Read these off the row that follows.
1) Give the entry just right of 126.
2) Give the entry just left of 126.
[133 132 146 135 104 126 135]
1) 135
2) 104

Read these off the matrix that follows. Indices start at 1.
1) Give the entry just right of the smallest entry.
2) Give the bottom-right entry.
3) Give the top entry of the column that holds the smallest entry.
4) Give the entry at row 1, column 2.
5) Give the entry at row 1, column 3.
6) Give the entry in row 2 and column 1.
7) Give the entry directly below the largest entry.
8) Give the entry directly below 137.
[[134 152 131 107 127 135 131 141 122 125 128 124 135 132 128]
 [128 131 131 128 131 127 131 128 126 125 131 126 132 125 126]
 [128 131 131 130 131 127 131 128 128 125 131 126 132 125 126]
 [128 129 131 133 131 127 131 128 130 125 131 126 132 125 126]
 [128 131 131 128 131 127 131 128 127 125 131 126 132 125 126]
 [130 131 135 134 131 127 131 126 124 125 131 137 134 120 126]
 [128 131 131 123 130 127 131 128 126 125 130 126 132 128 126]
 [128 131 131 128 131 127 132 128 126 125 132 126 138 125 125]]
1) 127
2) 125
3) 107
4) 152
5) 131
6) 128
7) 131
8) 126

B =
[[142 131 134 133 119 114]
 [117 133 137 116 135 125]
 [132 127 117 137 121 140]
 [123 123 123 121 133 131]
 [112 119 121 133 130 132]
 [114 127 129 134 131 128]
 [124 101 129 122 111 140]
 [134 121 119 148 115 129]
 [116 138 133 114 133 129]
 [150 136 144 119 124 128]
 [123 143 139 105 133 132]
 [123 113 139 131 116 124]
 [118 128 136 121 126 122]
 [131 132 106 140 120 132]]
Counting starts at 1.
The entry in row 2 and column 1: 117
The entry at row 3, column 1?
Answer: 132
The entry in the top-right corner -> 114
The entry directly above the largest entry?
Answer: 116
The entry in the bottom-left corner -> 131
The entry at row 2, column 2 -> 133
The bottom-right entry is 132
The entry just right of 118 -> 128
The entry in row 2 and column 3: 137
The entry just right of the largest entry: 136
The entry directly above 138?
Answer: 121
The bottom entry of the column that holds the smallest entry?
Answer: 132
The entry in row 1 and column 2?
Answer: 131
The entry at row 1, column 1 is 142
The entry directly above 144?
Answer: 133
The entry in row 1 and column 3?
Answer: 134
The entry just right of the smallest entry -> 129
The minimum?
Answer: 101
The entry at row 3, column 3?
Answer: 117

Questions about the matrix below.
1) Report the entry in the top-right corner.
2) Report the bottom-left entry.
3) Report the top-left entry.
4) Report the third entry in reading order.
5) Report the 2nd largest entry.
6) Report the entry just left of the largest entry.
7) Report the smallest entry in the last column.
8) Report the maximum.
array([[133, 122, 135, 117, 121, 124],
       [112, 127, 135, 129, 118, 128],
       [111, 126, 137, 147, 124, 136],
       [116, 122, 135, 126, 152, 122],
       [111, 127, 136, 136, 121, 130],
       [121, 127, 118, 112, 132, 153],
       [113, 129, 134, 109, 117, 118],
       [140, 142, 128, 130, 117, 133]])
1) 124
2) 140
3) 133
4) 135
5) 152
6) 132
7) 118
8) 153

m =
[[151 117 132 134 120]
 [140 118 128 126 138]]
Indices start at 1.
What is the entry just right of 117?
A: 132
The entry at row 2, column 1: 140
What is the entry in the top-right corner?
A: 120

grid =
[[126 131 115 128 133 135 127 128 116 118]
 [124 133 111 129 138 143 123 123 123 123]
 [131 128 130 127 129 131 119 126 137 134]
 [131 127 129 130 126 123 126 132 121 123]
 [129 128 132 132 129 126 136 144 131 130]
 [125 133 111 127 138 142 123 124 122 122]
 [132 127 132 127 125 125 123 130 130 129]
 [148 127 141 130 128 132 122 125 117 125]
 [145 127 140 129 125 125 114 120 107 127]
 [129 129 126 130 132 137 119 123 139 134]
 [131 127 129 130 126 123 126 131 122 123]
 [144 127 140 130 129 133 128 133 125 126]
 [130 129 124 127 127 125 127 132 117 119]
 [127 130 117 123 132 131 128 130 114 118]
 [147 127 142 128 128 133 123 126 118 126]
 [145 127 139 125 124 125 113 120 106 128]]
Counting starts at 1.
The entry in row 1 and column 2: 131
The entry at row 1, column 3? 115
The entry in row 3 and column 3? 130
The top-left entry: 126
The entry just left of the smallest entry? 120
The entry in row 2 and column 1: 124
The entry at row 3, column 1 is 131
The entry in row 2 and column 3? 111
The bottom-right entry? 128
The top-right entry: 118
The bottom-left entry? 145
The maximum: 148
The entry at row 2, column 2 is 133
The minimum? 106
The entry just right of the largest entry is 127

Questions about the grid below. Rows and columns are numbered from 1.
1) Read off the entry just right of the smallest entry.
2) Read off the entry in the bottom-right corner.
3) Read off the entry in row 1 and column 3.
4) Read off the entry in row 1 and column 2.
5) Read off the entry in row 2 and column 1.
6) Read off the smallest entry.
[[126 135 133 137 104 147 121 126 121]
 [139 107 155 118 117 119 123 123 147]]
1) 147
2) 147
3) 133
4) 135
5) 139
6) 104

W =
[[118 134 132 126 127 122 127 127 120]
 [138  98 123 135 131 127 122 131 131]
 [113 117 112 127 126 122 119 117 118]
 [121 127 124 131 125 116 133 136 132]
 [136 120 129 122 127 138 133 113 138]
 [133 156 151 125 125 137 132 148 124]
 [122 149 132 129 124 131 130 151 130]
 [125 130 136 140 126 138 132 137 128]
 [119 137 141 128 121 126 130 135 140]
 [128 117 132 134 124 127 132 139 131]
 [108 128 138 129 122 114 126 121 120]
 [140 149 133 119 126 120 138 150 128]
 [129 100 125 127 129 128 127 137 135]
 [137 147 123 129 127 137 128 104 130]
 [135 148 119 131 127 128 129 117 119]]
Counting starts at 1.
The entry just left of 104: 128
Report the entry in row 3 and column 1.
A: 113
Report the bottom-left entry.
A: 135
The entry directly above the smallest entry is 134
Report the entry at row 3, column 3.
A: 112
The entry at row 1, column 3 -> 132
Report the entry at row 2, column 2.
A: 98
The entry at row 1, column 1 -> 118
Report the entry directly above the largest entry.
A: 120
The top-right entry is 120
The entry directly below the largest entry: 149
The bottom-right entry -> 119
The entry directly above 116: 122
Report the entry just right of the largest entry.
A: 151
Report the bottom entry of the column that holds the smallest entry.
A: 148
The entry just right of the centre entry: 138
Report the entry just right of the smallest entry.
A: 123
Report the entry just left of the largest entry.
A: 133
The maximum is 156
